A small network was shown many inputs. Here are its activations along a few directions, one row for each input.
Each table varies a few parts of the input and shows all the possible inputs, shuffled.
A made-up example of a description, with smaller parts first: one of 8 places around a ring, together with either a single point or one of 9 places around a ring or (one of 2 separate values, together with one of 6 places along a line).
Shared parts are said once, and a part with two or three values counts as separate values.
In the rows, 128 means zero.

Other details of the inputs shift rows strongly along three fixed directions, in all tables alike. That doesn't count.

A family of inputs:
R1: [107 138  86 119 122  96  47 127 125 115  96 210]
R2: [189  51 142 138 164 231 177 136 107 133 139 109]
R3: [155 145 111 149  79  78 176  86 147 138  92 114]
R4: [ 80 191 187  97 164  81 124 145 142 109 162  74]
R5: [149 121 173 142 129 148 203 120 134 167 189  63]
R6: [109 129 161 105 176 177  72 162 115 123 166 147]
R7: [160 146 109 132  76  82 179  90 147 140  84 119]
R8: [175  89  80 169  67 180 115 105 110 140 123 176]
R9: [187  74  87 166  82 163 117 100 117 140 110 183]
R10: [ 72 116  71 131 126  86  57 126 134 104  74 161]
R11: [109 109 136 120 202 146  86 163 131 107 156 115]
R12: [162 131 184 111 123 166 211 128 125 152 153  72]
R13: [166 130 195 116 120 162 202 133 114 175 164  92]
R14: [ 45 196 114 104  85  21  91 119 152 124  89 123]
R15: [ 98 130 143 126 187 170  87 159 131  87 152 108]
R16: [132 214 140 122  41  11 209  88 156 178 124  76]
R17: [169  77  71 160  98 160 150 112 101 136  89 177]
R18: [ 98 172 212  70 167  78 125 158 140 134 146 121]
R19: [ 82 149  73 124 112 110  71 145 113  96  96 195]
R20: [102 131 143 109 185 176  89 164 131  89 146 113]
R21: [171  79  57 181 110 151 139  97 109 120  99 142]
R22: [ 99 100 139 127 200 144  90 156 136 107 168 125]
Description of these inputs: one of 2 separate values, together with either a single point or one of 10 places along a line.
The inputs of R1 and R6 match in every part but the choice among 2 separate values. If R3 is changed in the same way as R1 into R6, which row does it become? -> R15
Which other rows does R20 become when the choice among 2 separate values takes its other values? List them by row number. -> R7

A family of inputs:
R23: [ 64 157 124 109 157  68  92 147 145 103 116 132]
R24: [113 137 132 114 146 151 124 152 122 116 149 126]
R25: [138 126 162  98 154 129 109 147 119 117 111 148]
R26: [138 124  90 151  89 105 141 104 124 142  93 124]
R27: [139  96  31 162  98 164 112 121 107 110  95 176]
R28: [159 136 145 116  79  76 163 103 152 170 125 147]
R29: [107 126 134  97 156 110  51 147 144 117 131 178]
R30: [105 126 105 136 111 130 101 137 129 117 130 142]
R31: [177 134 139 140  91 159 146 110 123 144 133 152]
R32: [ 90 136 115 125 159 124  56 143 136  88 138 142]
R33: [106 152  84 139  79  72 130 117 131 131 102 146]
R34: [101 124 124 124 156 153  90 157 114 121 148 126]
R35: [133 150 165  91 135  90 131 139 124 125 107 146]
R36: [142 130 109 134 118 122 151 112 133 134  98 113]
R37: [147 193 187 106  92  86 181 120 139 156 148 129]
R38: [160  82 174 133 123 194 186 127  99 176 155 124]
R39: [100 104 146 113 164 175  82 154  98 132 140 164]
R40: [148  93  71 172 113 134 127 103 132 113 109 146]
R41: [123 148 100 129  84 115 133 119 134 122 116 141]
R42: [106 170 169  80 134  60 118 148 136 110 109 158]
R43: [124 125 128 133 113 127 132 122 133 134 127 111]
R44: [145 103 121 150 105 150 161 119 127 141 132 110]
R45: [ 88 138 113 123 172 138  52 158 118  95 153 147]
R46: [140 152 135 121  91  96 173 100 144 138 106 101]
R47: [185  72 109 145 107 172 145 121 109 122  97 172]
R48: [163 105 128 152 132 148 168 109 115 143 142  99]
R49: [ 88 159 139 112 130  69 131 135 140 122 123 116]
R50: [126 123 191 111 113 140 162 126 123 163 146 126]
R51: [124 159 171  86 122  76 118 131 140 115 101 148]
R52: [171 141  72 156  58 131 115  98 113 140  92 194]
R53: [120 164  85 127  82  85 122 110 133 127  88 141]
R54: [146 146 124 142  83  79 163  86 144 139 114 108]
R55: [ 73 182 113 112 120  67  53 134 146  93 129 152]
R56: [124 111  88 148 104 119 115 112 130 121  97 136]
R57: [131 150 193 111 133 113 190 130 133 166 159  60]
R58: [116 154 140 123  99  98 158 129 131 148 141 110]
R59: [ 85 161 171  93 108  89 103 127 133 142 120 151]
R60: [101 144 151 115 148 118 112 145 133 130 137 102]
R61: [120  86 149 121 206 200 117 160 130  96 150 107]
R62: [117 117  76 153 117 142  77 130 124  99 132 165]
R63: [133 151  97 144  93  86 138 104 127 136 119 129]
R64: [131 151 173 121 142  99 154 119 140 139 145  80]
R65: [111  89 152 126 213 182 110 162 119 116 153  98]
R66: [136 132 158 102 133  97 136 136 141 155 146 148]
R67: [140 141 146 117 128 122 177 118 127 142 126  92]
R68: [143  86  92 160 146 193 108 141 104 115 157 144]
R69: [166  69  95 167 109 209 137 121 107 141 136 124]
R70: [ 82 100 116 129 187 147  70 160 136  86 128 137]
R71: [146 114  44 176  62 114 123  91 126 119  99 167]
R72: [161 140 149 124 106 147 192 119 120 162 145  88]
R73: [140 137 183 108 143 151 168 132 139 138 153  75]
R74: [ 97  96 120 131 183 157  74 150 133  96 125 126]
R75: [134  87  85 162 140 160 102 125 121  98 127 146]
R76: [105 140 155 105 175 126 140 149 139 113 137 103]
R77: [136 149 189 102 135 147 165 135 138 141 161  76]
R78: [163 103 130 136 138 186 171 128 110 144 142  98]
R79: [148 127  66 149  90 108 157  97 125 135  80 138]
R80: [152  75 105 160 147 177 136 125 117 137 117 111]
R81: [147 120 178 117 145 169 181 136 135 137 160  78]
R82: [111 151 125 127 133 115  91 135 128 120 144 126]
R83: [143 140 148 126 124 155 115 137 128 119 145 164]
R84: [143 129 111 147 123 102 153 104 131 137 120 112]
R85: [120 149 144 111 163 157  75 157 115 109 148 170]
R86: [132 147  91 149  84  82 146 105 131 132 119 138]
R87: [128 121 114 143 137 115 117 113 141 114 120 122]
R88: [103 156 120 112 129  90 115 121 151 108  99 124]
R89: [143 127  90 143  83 114 159 102 134 124  95 134]
R90: [128 121  90 149 128 134  93 124 121 116 124 140]
R91: [141 105 124 142 132 144 156 122 115 143 128 103]
R92: [153  89 178 140 192 179 174 140 126 134 176  75]
R93: [171  60  59 169 130 214 126 119  99 121 101 142]
R94: [117 126 166 122 139 119 156 133 140 131 142  90]
R95: [ 94 166 146  96 150 124  94 153 131 114 139 118]
R96: [118 122 137 133 163 128 126 138 127 111 150 117]
R97: [121 110 166 115 139 164 115 138 107 154 136 141]
R98: [111 139 137  96 151  93  64 145 141 132 127 170]
R99: [151 108 145 140 125 172 153 132 115 157 151  92]
R100: [139 166 153 129 108  60 176  96 151 153 121  84]
R101: [134 112 133 109 155 129  94 143 127 143 140 163]
R102: [ 86 156 124 104 153 100 107 147 134  97 120 134]
The inputs of R64 and R54 match in every part but one. If R60 is changed in the same way as R64 into R54, which row does it become? -> R43
The inputs of R39 and R50 match in every part but one. If R78 is changed in the same way as R39 into R50, which row does it become? -> R81
The inputs of R76 and R61 match in every part but one. If R33 is changed in the same way as R76 into R61, which row does it become? -> R44
Describe the family of inputs behind these rows. -> one of 5 places around a ring, together with either one of 4 separate values or (one of 3 separate values, together with one of 4 places along a line)
Which other rows does R49 become when the place on the ring of 5 takes its other values? List them by row number. -> R26, R56, R91, R94
Which other rows does R78 become when the choice among 3 separate values takes its other values? List them by row number. -> R57, R63
Which other rows does R79 become when the choice among 3 separate values takes its other values? List them by row number. -> R65, R84
Which other rows does R52 become when the choice among 4 separate values takes its other values? List them by row number. -> R25, R97, R98

A family of inputs:
R103: [144  96  72 153  99 148 131 107 118 134  77 134]
R104: [ 83 189 138 109  79 101  85 127 132 124 136 170]
R105: [197  67 104 161  87 220 168 125  92 178 150 142]
R106: [190 103 135 145  82 124 183  88 128 169 117 111]
R107: [122 101 168 111 178 165  88 152 138 117 149 149]
R108: [134 127 110 131 104  98 112 117 120 137 116 174]
R109: [206  78  97 167 103 202 162 110 113 138 126 166]
R110: [ 65 165  82 119 125  95  64 149 135 115 134 141]
R111: [202  99 130 145  92 185 204 113 103 155 111 123]
R112: [ 86 175 124 111 116  59 127 126 133 135 100 122]
R113: [119 129  79 128 133 147  82 143 109  92  90 171]
R114: [168 125 120 145  80 100 157 102 123 165 118 158]
R115: [137 128 162 110 178 161  92 160 128 102 154 148]
R116: [107 105 130 120 166 148  76 148 120 112 143 179]
R117: [166 112 114 161  97 118 172  88 145 157 118  95]
R118: [108 180 128 113 141  79  98 134 150 104 125 131]
R119: [165 131 122 124  89 136 174 111 126 138 113 150]
R120: [112  92 145 107 171 170  91 152 123 111 130 157]
R121: [115 154 109 117 150 110  62 145 133  90 120 169]
R122: [148 156 159 113  61 110 195 115 133 191 148 123]
R123: [121 136  89 143 110  85 113 108 128 132 114 146]
R124: [140  81 125 128 187 216  78 159 114  87 152 173]
R125: [170 106 134 161  91 116 197  94 148 154 128  82]
R126: [129 159 205  78 163 126 149 154 133 122 155 106]
R127: [132 126 213 103 176 143 147 148 136 150 179 117]
R128: [171 105 129 142  84 140 191 109 104 172 106 134]
R129: [149 163  95 136  81  78 149  94 140 129 105 129]
R130: [117 172 232  93 133 152 139 148 127 149 192  92]
R131: [132 118  76 160  89 181  74 123  97 121 129 172]
R132: [135 172 161  98  63  41 174  97 147 163  95 124]
R133: [186  76  82 180 110 184 174 106 119 118 132 114]
R134: [173 117 121 156  88 150 230 104 126 141 114  75]
R135: [ 92 179 114 111  99  81 110 135 136 145 137 125]
R136: [ 99 127  83 128 171 147  79 147 124  77 121 136]
R137: [125 132 211  98 183 129 143 139 148 139 167  63]
R138: [ 91 171 152 100 166 111 128 148 141 102 127  88]
R139: [181  80 116 165 110 160 183  89 133 157 129  84]
R140: [113  97  43 155 118 132  87 112 124 106  85 151]
R141: [117 169 123 104 116  81  91 131 137 102 114 172]
R142: [ 79 165 133  91 103  66 100 129 146 120  80 166]
R143: [ 91 171 132  95 109  45  99 122 142 121  93 144]
R144: [150 163 172 106  69  50 173  93 152 166 111 120]
R145: [106 111  71 158 108 116 132 123 118 116  96 135]
R146: [118 178 239  94 173  79 174 138 153 163 184  52]
R147: [ 95 197 147 107 145  58 115 130 163 105 136 103]
R148: [125  97 173 116 203 182 137 156 113 136 172  86]
R149: [129 136 214 103 183 129 141 142 152 142 168  65]
R150: [136  81 168 147 197 184 146 152 126 126 187  82]
R151: [104 113  57 157 122 126 110 122 114 119  91 143]
R152: [ 81 139  74 144 118  66  83 124 138  96 113 156]
R153: [124  44 138 145 202 235 120 163 113 101 144  89]
R154: [ 76 126  82 130 165 116  71 144 125  97 121 143]
R155: [101 154  78 144 123  87  87 131 146  77 112 151]
R156: [ 80 174 206  83 165  83 149 142 160 132 134  50]
R157: [111 164  86 161  44 103 134  98 131 127 124 126]
R158: [113 123 137 125 171 127  77 150 121 119 145 154]
R159: [130 129 173 107 188 179 145 157 121 116 147  81]
R160: [168  71  73 163 106 171 143 101 111 141  97 130]
R161: [ 96 100  87 145 180 147  63 143 121  98 139 146]
R162: [ 93 172 154 100 137  52 100 133 137 127 133 139]
R163: [141  58 152 127 201 225 108 167  91 123 164 143]
R164: [133 152 202  88 177 138 151 155 129 122 160  88]
R165: [117  85 147 138 180 216 127 173 116 126 196  87]
R166: [ 95 119  69 132 131 122  65 142 104 107  87 185]
R167: [186 127 201 119  79 108 230  87 147 189 138  92]
R168: [109 120 169 104 185 143 112 158 114 126 156 120]
R169: [111 154 122 108 152 107  73 144 130  90 126 157]
R170: [161  93 120 136  96 155 151 115 113 151  90 144]
R171: [149 108 104 139  92 132 142 110 117 143  81 136]
R172: [ 93 189 102 140  69  89 111 104 136 129 128 120]
R173: [168 108 103 149  81 164 157 121 104 172 141 132]
R174: [105  85 147 125 188 172 114 155 132  98 149  93]
R175: [116 183 124 136  67 104 128 104 128 145 135 116]
R176: [ 98 188 190  72 138  91 144 147 145 118 124 125]
R177: [176  69 114 154 104 195 185 115  99 165 115 147]
R178: [151  98  91 150 117 135  94 116 125 127 104 163]
R179: [104 117 146 107 159 140 108 149 119 125 139 160]
R180: [ 94  79  68 154 163 152  46 142 130  70 116 157]
R181: [ 90 130  46 144 131 116  74 138 127  63  97 164]
R182: [107 120 185 117 179 134 168 150 131 130 172  67]
R183: [130 177 161 106  81  37 135 107 156 150 106 141]
R184: [160 160 123 126  86  95 194  98 134 147 111  98]
R185: [142 135  94 161  96  87 157  95 138 153 120 118]
R186: [159  94  47 172 119 166 117 108 121 104 112 144]
Describe the family of inputs behind these rows. -> one of 6 places along a line, together with either one of 2 separate values or (one of 3 separate values, together with one of 4 places along a line)
The inputs of R128 and R177 match in every part but the place on the line of 6. If R141 is changed in the same way as R128 into R177, which row does it become? -> R124
The inputs of R176 and R159 match in every part but the place on the line of 6. If R116 is changed in the same way as R176 into R159, which row does it become? -> R123
Start at R150 and move only the place on the line of 4, one step at a time. The first step leads to R152. Which rows follow, in order? -> R182, R145
Which other rows does R173 become when the choice among 2 separate values takes its other values? List them by row number. -> R131
Start at R142 and move only the place on the line of 6, one step at a time. The first step leads to R170. Which rows follow, in order? -> R171, R103, R156, R153
Which other rows does R132 become when the place on the line of 4 takes its other values? List them by row number. -> R144, R170, R183
